Each row below holds a small network's activations on one input, seen along a few directions.
Each table varies a few parts of the input and shows all the possible inputs, shuffled.
Descriptions start from the smaller parts, as in this example, which fits no table here: one of 4 places along a line, together with either a single point or one of 11 places around a ring or (one of 2 separate values, together with one of 8 places around a ring).
Shared parts are said once, and a part with two or three values counts as separate values.

Other details of the inputs vary at random and push rows far along two fixed directions, the same in every table; ignore that.

A family of inputs:
row 1: [-0.54  1.17  0.07  2.13  2.31  1.57  2.92  2.06  0.34 -3.47  2.86 -2.04]
row 2: [-1.09 -1.70 -1.00 -2.52  0.39 -0.22 -0.78 -1.39 -0.14  1.86 -0.23  0.78]
row 3: [-0.63 -1.59 -2.36  0.71  0.56  0.69 -0.61 -1.66 -1.04  0.87 -1.71  1.34]
row 4: [ 4.81  0.88 -1.10  3.82 -0.44  2.34  0.92 -0.68  0.01 -2.83  1.09  3.40]
row 5: [-1.67  1.36  0.88 -1.66 -0.10 -0.35  0.75  0.45 -0.35  0.21  1.41 -2.09]
row 6: [-2.25 -0.50  0.98 -1.59  1.42 -1.25  1.33  2.40  0.53 -0.78  1.13 -1.93]
row 7: [ 2.46 -0.05 -0.32 -1.78 -3.27 -1.83 -2.56 -2.45  0.21  2.31 -1.57  4.27]
row 8: [-0.20  0.64  0.90  0.58  0.99  0.96  1.25  1.30  0.26 -1.39  1.38 -1.62]
row 9: [-2.42  0.13  1.50 -0.09  1.40  0.50  1.16  1.62 -0.10 -0.21  0.28 -3.97]
row 10: [-1.92  0.07 -0.62  2.38  2.90  0.16  2.08  1.87  1.09 -3.16  1.07 -2.34]
row 11: [ 5.20 -1.27  0.72 -2.76 -4.81 -1.53 -4.82 -3.23  0.68  3.96 -2.96  6.02]
row 12: [-4.21 -0.57  0.19 -2.29  2.22  1.11  1.17  0.27 -0.92  1.32  1.25 -4.22]
row 13: [-0.95 -0.26 -0.63  2.75  2.85  0.54  2.77  2.28  0.96 -3.70  1.45 -1.34]
row 14: [ 5.97 -0.11  1.12 -2.68 -5.62 -0.15 -4.63 -3.81 -0.35  4.28 -2.42  5.37]
row 15: [-2.76 -0.14  0.53 -0.92  0.77 -1.39  0.40  1.06  0.76  0.07  0.07 -1.68]
row 16: [-3.05  0.76  2.29 -5.35 -1.40 -1.94 -0.64  0.53 -1.02  2.99  0.37 -2.85]
row 17: [ 6.02 -0.76  1.59 -2.81 -4.72  0.03 -3.95 -2.32 -0.50  3.49 -2.15  5.03]
row 18: [-1.28 -0.85  1.63 -3.74 -1.49 -2.23 -2.16 -0.28  0.75  3.05 -1.50 -0.42]
row 19: [-2.75  0.68  0.04 -1.96  0.41 -2.15  0.86  0.76  0.46 -0.18  1.47 -1.20]
row 20: [ 0.65 -0.19  0.11 -1.50 -0.64 -1.35  0.20  0.57  0.28 -0.34  1.11  1.76]
row 21: [ 0.23  0.96  0.20  1.92  0.86  1.09  0.42  0.19  0.31 -1.07  0.47 -1.28]
row 22: [ 5.85 -0.36 -1.43  2.56 -1.94  0.45 -2.12 -2.23  1.16 -0.72 -1.32  5.89]
row 23: [-3.30 -0.20  0.57 -0.27  1.80 -1.03  1.23  1.79  0.80 -0.79  0.35 -2.72]
row 24: [-2.28 -0.11  0.00 -2.09 -2.07 -2.29 -2.12 -1.16 -0.53  3.29 -2.70 -0.11]
row 25: [ 0.53 -0.66  0.66 -1.56 -0.40 -1.21 -0.10  0.92  0.43 -0.08  0.54  1.20]
row 26: [-2.47 -1.75 -0.40 -3.70  0.95 -0.77  0.06  0.05 -0.61  1.95  0.48 -0.60]
row 27: [-4.52  0.05 -0.12  0.07  1.42 -1.32  0.86  1.49 -0.03  0.08 -0.85 -3.20]
row 28: [ 2.00  0.95 -0.84  1.90 -1.63  0.62 -0.59 -1.63 -1.26  0.50 -1.24  1.84]
row 29: [ 0.62  0.16 -0.19 -1.53 -0.59 -1.57  0.45  0.43  0.04 -0.53  1.42  1.90]
row 30: [ 5.73 -0.57 -1.23  2.60 -1.62  0.55 -1.97 -1.98  1.11 -0.82 -1.51  5.50]
row 31: [ 8.13  0.19 -1.17  3.90 -0.89  2.94  0.92 -0.12 -0.02 -3.89  1.72  6.18]
row 32: [ 2.40 -0.09 -0.04  2.32 -1.00  1.15 -0.96 -0.87 -0.84  0.53 -1.97  1.34]
row 33: [-1.50  0.12  1.56 -0.39  1.28  0.66  1.20  1.73  0.15 -0.59  0.83 -3.41]
row 34: [-0.35  0.61 -0.18  2.81  0.87  1.17  0.93  0.57 -0.73 -0.90 -0.48 -1.21]
row 35: [-4.17  0.67 -0.06 -0.49  1.56 -1.55  0.60  1.05  0.99 -0.50  0.64 -3.11]
row 36: [-1.18 -0.01 -1.26  3.52  2.34  0.42  2.09  1.69  0.16 -2.90 -0.04 -0.86]
row 37: [-2.21  0.44 -0.80 -0.60 -0.89 -1.86 -0.55 -0.57 -0.54  1.30 -1.48 -0.12]
row 38: [-0.51  0.06 -0.55  0.82  0.63 -0.61  0.71  0.63  0.83 -1.30  0.63  0.45]
row 39: [-0.74  0.51 -2.29  4.76  2.53  0.82  2.87  1.69  0.19 -4.21  0.99 -0.08]
row 40: [ 1.07  0.69 -0.55  4.64  2.79  2.42  2.57  1.49  0.45 -4.12  1.64 -1.54]
row 41: [-3.65  1.63  0.57 -0.09  1.33 -0.12  1.01  0.78  0.01 -0.24  1.12 -4.39]
row 42: [-4.99  1.22 -0.35 -1.25  1.43 -2.23  0.93  0.87  0.64 -0.31  1.04 -3.46]
row 43: [-2.97 -0.32  1.83 -2.03 -0.99 -0.84 -1.70 -0.17 -1.18  3.81 -2.77 -3.58]
row 44: [-0.89 -0.49  1.24 -4.91 -3.74 -3.18 -3.86 -2.21  0.19  5.21 -2.64  1.24]
row 45: [-0.24  0.32 -0.51  0.14  0.47 -0.88  0.98  0.69  0.87 -1.57  1.59  0.78]
row 46: [ 4.31  0.42 -2.24  3.39 -0.69  0.49 -0.36 -1.35  1.12 -2.43  0.27  4.69]
row 47: [-4.12 -1.48 -0.76 -2.57  1.43 -0.61 -0.06 -0.61 -0.34  1.93 -0.33 -1.83]
row 48: [-4.73  0.47  1.67 -2.76 -1.15 -1.50 -1.60 -0.29 -1.30  4.24 -2.28 -4.36]
row 49: [ 1.55  0.78  1.18 -3.73 -4.68 -1.50 -4.68 -3.83 -0.50  5.56 -2.85  1.51]
row 50: [ 8.17  0.42 -1.31  3.86 -1.09  2.86  1.04 -0.32 -0.15 -3.96  1.91  6.43]
row 51: [ 2.16 -0.97 -2.33  3.49  0.62  3.06  0.25 -1.93 -1.73 -0.45 -0.85  2.01]
row 52: [-1.61 -1.29 -1.42 -1.45  0.47 -0.14 -1.40 -2.03 -0.15  1.69 -1.07  0.24]
row 53: [ 0.41 -0.26  2.28 -2.99 -1.97 -0.43 -2.26 -0.65 -0.09  3.18 -1.50 -0.70]
row 54: [ 1.79  0.06 -1.25  2.83  2.16  0.67  3.19  2.37  0.76 -4.98  3.25  1.90]
row 55: [-1.82  0.95 -0.10  1.03 -0.10  0.23  0.38  0.01 -1.12  0.58 -0.68 -1.98]
row 56: [ 6.61  0.15 -0.46  2.33 -2.56  1.89 -1.60 -2.20 -0.03 -0.28 -0.83  5.23]
row 57: [ 1.74 -0.22  1.30 -0.73 -0.38  0.68  0.14  1.02 -0.20 -0.18  0.40  0.20]
row 58: [ 4.30 -1.01 -0.66  1.95  0.24  0.79  0.97  0.98  0.66 -2.85  0.92  3.51]
row 59: [-1.03  0.64  0.43  2.64  2.69  1.61  2.72  2.16  0.16 -2.96  1.58 -2.70]
row 60: [-2.17 -0.51  0.76 -0.76  1.45 -0.87  1.07  1.75  0.91 -0.83  0.65 -2.22]
row 61: [-0.71 -1.04 -0.26 -1.32  0.17  1.51 -0.73 -1.83 -1.15  2.30 -0.53 -0.60]
row 62: [ 0.78 -0.58 -1.80  2.26  3.49  3.33  3.65  1.53 -0.84 -3.65  3.34 -0.25]
row 63: [-2.33  0.12  2.52 -3.72 -1.83 -1.38 -3.08 -1.21 -0.21  4.82 -2.48 -3.05]
row 64: [ 1.81  1.48 -1.33  5.08  2.21  2.48  2.44  0.81  0.56 -4.37  2.22 -0.17]
row 65: [-1.15  1.51  0.07  0.61  0.67  0.41  1.65  0.55 -0.39 -1.19  1.51 -1.62]
row 66: [-2.58  0.03 -1.37  2.05  3.63  2.49  2.18  0.00 -0.59 -1.83  1.88 -3.13]
row 67: [-2.15 -1.10  1.01 -2.72 -1.93 -2.13 -2.81 -0.85 -0.40  4.16 -3.75 -1.09]
row 68: [-1.10 -0.74  2.95 -4.85 -1.91 -1.13 -1.97  0.42 -0.58  3.85 -1.40 -2.19]
row 69: [-3.05  0.74  1.33 -0.12  1.54  0.30  1.39  1.60 -0.01 -0.41  0.88 -3.98]
row 70: [ 4.95 -0.26 -1.40  2.43 -0.72  0.54 -0.02 -0.58  1.13 -2.48  0.89  5.20]
Description of these inputs: one of 2 separate values, together with one of 5 places along a line, together with either a single point or one of 6 places along a line.
Q: Changing only the place on the line of 5 turns row 43 into row 9. The same change can be made to row 51. Which row results?
A: row 61
Q: Changing only the place on the line of 5 turns row 15 into row 25. The same change can be made to row 47. Which row results?
A: row 26
Q: Which other rows does row 1 become when the choice among 2 separate values takes its other values? List them by row number.
A: row 70
Q: Start at row 42 and move only the place on the line of 6, one step at a time. The first step leads to row 46. Which rows follow, in order?
A: row 35, row 22, row 30, row 10
Q: Which other rows agree with row 3 in the place on the line of 5 and the choice among 2 separate values? List them by row number.
A: row 24, row 27, row 36, row 37, row 39, row 67
Q: Start at row 16 and move only the place on the line of 6, one step at a time. The first step leads to row 50. Which rows follow, in order?
A: row 31, row 17, row 57, row 68
Q: Which other rows does row 63 become when the place on the line of 5 takes its other values? List them by row number.
A: row 32, row 53, row 57, row 59

A family of inputs:
row 71: [ 3.99 -0.13 -0.77  1.58  0.25  2.03  1.10 -0.18  0.03 -2.28  1.87  2.85]
row 72: [-4.16 -1.52  1.35 -6.11  0.19 -1.49 -0.62  0.27 -0.54  3.53  0.18 -2.61]
row 73: [-0.52 -0.99  1.13 -4.49 -1.25 -0.49 -1.68 -1.01 -0.48  3.11 -0.15  0.04]
row 74: [ 6.13 -1.12 -1.73  2.97 -2.65  3.98 -3.61 -5.13 -2.14  3.02 -4.11  4.37]
row 75: [ 2.14 -0.27 -2.58  3.14  1.49  0.40  1.69  0.31  0.89 -3.71  1.57  3.32]
row 76: [-0.55  1.33  0.22  3.16  1.47 -0.26  1.98  2.39  1.19 -3.54  0.97 -1.41]
row 77: [-6.50 -0.24 -0.64  0.28  0.99 -0.34 -1.06 -1.48 -1.22  3.54 -3.46 -5.15]
row 78: [ 2.75 -0.07 -1.29  1.21 -1.04 -0.56 -0.59 -1.02  0.62 -0.90 -0.17  3.74]
row 79: [-4.46  0.94  2.10 -3.14 -1.03 -3.17 -1.03  1.11  0.48  2.46 -1.20 -3.77]
row 80: [-2.07 -1.47 -0.53 -3.11 -0.41 -2.56 -1.18 -0.43  0.44  1.96 -0.87  0.84]
row 81: [ 5.69  0.28 -0.12  1.78 -1.21  1.97  0.00 -0.69 -0.08 -1.55  1.01  3.93]
row 82: [-3.03  0.56  3.87 -4.40 -1.47 -1.64 -1.65  0.92 -0.24  3.72 -1.06 -4.50]
row 83: [-5.17  2.20 -1.83  5.99  7.10  0.80  7.74  5.69  1.17 -9.05  5.57 -5.32]
row 84: [ 5.77  0.48  0.82  1.14 -2.43  1.33 -1.09 -0.76 -0.12 -0.31 -0.15  3.67]
Q: Changing only one part turns row 71 into row 78. The same change can be made to row 81. Which row results?
A: row 83
Q: What do these inputs look like to the network?
A: one of 2 separate values, together with either a single point or one of 6 places along a line
Q: Which other rows does row 75 become when the choice among 2 separate values takes its other values? List them by row number.
A: row 73
